Each row below holds a small network's activations on one input, seen along a few directions.
In each table, some parts of the input vary, and every possible input appears once, in random order.
A made-up example of a description, with smaller parts first: values(2) and (point or ring(11) or (ring(5) and line(6))).
Shared parts are said once, and a part with two or three values counts as separate values.

Other details of the inputs vary at random and push rows far along three fixed directions, the same in every table; ignore that.

A family of inputs:
r1: [-14 -11 -54  46 -41   0  33 -48 -12   2   3]
r2: [ 22   2  -9 -17  24 -79  36   2   2 -47   0]
r3: [  9 -32 -52  -7  -4 -37  43   7  49  11  -5]
r4: [ 43 -43 -10 -17  -7 -26  61  61 -20  33 -27]
r5: [ 14 -68  31  -9  11  58 -22  64  44  45 -16]
r6: [ 11 -30 -28  12 -10   9  47  19 -15  20  11]
r7: [-10  68  45 -33  93 -31 -82 -12  14  -1 -11]
r8: [ 17 -17  54 -46  34  38 -21  35 -11   5 -13]
r9: [ 22  54  56  -6  57   1 -85   9 -30 -10 -20]
r10: [ 24 -52  -8 -29 -22 -17  88  65  -6  19 -44]
r11: [-45 -26  -9  31 -36  82 -26 -44  25  44  44]
r12: [-29  10  20   8 -14  46 -51 -61   2 -12  -4]
r13: [ 16  84 -16  -1  28 -26  16 -32 -89 -62  21]
r14: [ 22  26  -1   2  -4 -32  42  28 -33 -42 -29]
r15: [  2  53 -47  11   2 -49   8 -24   8  -9  38]
r16: [ 15 -71 -25 -66  -3 -55  74  43  23   6 -22]
r17: [-18 -65  58 -34  18   2 -20  42  84  42  -4]
r18: [ -3  12  11 -27  58   3 -44   6  38  20  24]
r19: [-34 -14   6  46 -59  72 -58 -27  48  27  30]
r20: [ -4 -65  36  -5   9  38 -16  53  45  64 -44]
r21: [ -7 -66  47 -32 -16  46   4  48  38  45 -39]
r22: [ 35  31  -2  -5  14 -16  30  25 -48 -52   1]
r23: [ 10 -26  52 -47  37  24 -38   7  -4  12 -50]
r24: [-50  -1   1  61 -38  61 -52 -35  46  28  11]
r25: [ -4  41 -24  14  10 -47  21 -28  -5 -49  66]
r26: [ 49 -51 -19  -5 -14 -23  65  77  -3  32 -30]
r27: [-10  -3 -52  55 -35  26  26 -18  -2   7  36]
r28: [-36 -13 -64  -3 -44 -13  52 -28  18  -4  73]
r29: [ 12  48 -30  37  -8  -3  11 -11 -38 -53  27]
r30: [ -4 -16  44 -78  36 -20 -33  26  18  27   6]
r31: [ 12 -46 -38   4 -30  -8  64   3  -9  10 -26]
r32: [-42  23  20  29   6  32 -52 -45  -2  27   1]
r33: [ 20  65  69 -23  48   3 -78  -1 -41 -33 -15]
r34: [ 28  18   1 -19  15 -77  32  21  -3 -30  24]
r35: [-42 -21  -2  31 -54  67 -34 -46  27  55  32]
r36: [ 36  17  72 -39  80  -6 -74  30 -23 -33 -66]
r37: [-12  39 -31  28 -17 -21  38 -29 -43 -14  -1]
r38: [-39 -34   5  34 -54  72 -42 -48  49   8   4]
r39: [ -8  -8 -58  57 -40   1  26 -38  -1  -5   0]
r40: [-36  50 -32 -13  -3 -59  22 -40 -16 -32  33]
r41: [  7  54 -17  13 -30 -14  18 -30 -51 -36  19]
r42: [ 57 -11  -7 -11  31 -46  34  53 -29 -29 -61]
r43: [-14   3 -35  25 -66  19  29 -32 -10   9  29]
r44: [-21  93  44  27  40   8 -93 -43 -32 -46  -7]
Each input here is: line(4) and (values(3) or ring(8)).
Question: Changing only the line(4) part turns r7 into r3. The same change can be made to r24. Which row results?
Answer: r42
Question: Which other rows agree with r26 in the line(4) part? List them by row number.
Answer: r4, r9, r15, r19, r30, r33, r34, r35, r41, r43
Question: Change only the values(3) part in r7. List by row number the other rows that result.
Answer: r17, r40
Question: Start at r36 and move only the line(4) part, one step at a time. The first step leads to r44. Which rows follow, in order?
Answer: r19, r29
Question: Change only the line(4) part in r23. List by row number the other rows that result.
Answer: r10, r13, r43

A family of inputs:
r45: [ 21 -58 -30   8 -36  -5  68  19  -1  21  -8]
r46: [  6   1  13  -8  43 -12 -31   4  14   6 -21]
r47: [ 35  50  25 -38  40 -44   3  12 -55 -28 -45]
r48: [ 21 -27 -41  -8 -29 -43  88  43   2   1   2]
r49: [  0  34  21 -10  58 -16 -52 -16  -7 -12 -11]
r50: [ 19   3  23  -5  26  26 -32  16 -20  -3 -14]
r51: [-50 -20 -25  21 -54  50  -5 -54  37  17  60]
r52: [ 23 -36 -48 -10 -21 -38  88  35   0  -6   0]
r53: [ 39 -33  14 -38  35 -44  33  76  11  18 -44]
r54: [-30 -28 -43  46 -61  63  -8 -35  25  33  38]
r55: [-10 -48 -21  29 -61  20  39  -3  20  40  12]
r56: [-11  75 -42  33  11 -39  -3 -62 -37 -50  28]
r57: [ 40 -43  12 -50  40 -33  38  68   4   9 -37]
r58: [-28  41 -18  34 -34 -12   2 -45 -35 -33   0]
r59: [  4  71 -27  56 -13  -9  24 -29 -55 -49   7]
r60: [  7 -38  34  -5  -5  50 -27  43  20  39 -15]
r61: [-12  80 -40  37  -2 -47   8 -51 -33 -42  30]
r62: [-17 -12 -33  24 -41  -2  33 -22 -16 -20 -12]
r63: [  9  80  27 -21  52 -16 -54 -49 -59 -43 -24]
r64: [-23  12  51 -31  25  26 -54 -10   9  14  21]
r65: [-16 -27  47   1 -13  41 -65   1  64  14   6]
r66: [-27  18 -29  21 -34  -3  16 -30   4  -5  41]
r67: [-34 -24  41 -20  -2  47 -49  -5  43  40  23]
r68: [-11  13  31  -2  37   2 -60  -3  27  20 -13]
r69: [ 38 -43  19 -64  34 -26  43  68  -5   5 -24]
r70: [ 34  17  33  -7  49   6  -7  29 -39 -25 -42]
r71: [ -8  17  40  -6  21  41 -73  -3  -5  27   3]
r72: [-23 -44 -34  10 -45  23  31 -13  38  21  32]
r73: [ 33  -4 -34  11 -23 -42  53  15  -2 -51   2]
r74: [-28 -26  34  -9   4  36 -48   1  50  43   6]
Question: Changing only one part turns r52 into r48. The same change can be made to r57. Which row results?
Answer: r74
Question: What do these inputs look like to the network?
Answer: values(2) and (point or line(6) or line(8))
Question: Change only the line(6) part in r59. List by row number the other rows that result.
Answer: r47, r55, r58, r60, r71
Question: Change only the values(2) part in r50. List by row number the other rows that result.
Answer: r60

A family of inputs:
r75: [-10 -12 -41  23 -44  10  39 -17 -10  -4  10]
r76: [ 39 -40 -17  -3 -21 -16  61  56  -1   4 -20]
r77: [ 16 -15   8 -23  14 -24  12  32  10  -2 -13]
r78: [-31  11   2  23 -13  30 -46 -43  33   8  38]
r79: [-35 -21  -9  37 -47  65 -28 -26  38  28  28]
r80: [ 19  64 -10   6  19 -37  13 -17 -73 -45   4]
r81: [-15  28 -22  25   2 -16 -14 -31   7  -7  12]
r82: [ 14 -47   2 -14 -16   8  34  30   9  20 -29]
r83: [  6 -47   6  -5 -17  14  23  30  20  19 -27]
r84: [ -2  12  34 -35  44  -6 -37  -4 -10  -2  -7]
r85: [  8  13  20 -30  31 -22  -9  13 -19  -2   0]
r86: [  6 -11  10 -23  14 -19   8  16   9  -2 -15]
r87: [ -7  10  37 -31  33   1 -44  -9   5   6 -11]
r88: [-14  30 -16  12  -7  -3 -11 -23   1 -13  31]
r89: [  6   7  42 -12  35  13 -46  11  -7  -5 -24]
r90: [ -6   4 -42  17 -30 -14  49  -9   1  -6  32]
r91: [ 11  38 -34  37  -1 -28  19 -19 -29 -26  -6]
r92: [ -6 -23  30  -5   2  45 -25  10  16  30  -2]
Question: Changing only one part turns r80 into r85. The same change can be made to r89. Which row results?
Answer: r77
Question: What do these inputs look like to the network?
Answer: values(2) and (point or ring(8))
Question: Change only the values(2) part in r76. List by row number the other rows that result.
Answer: r78
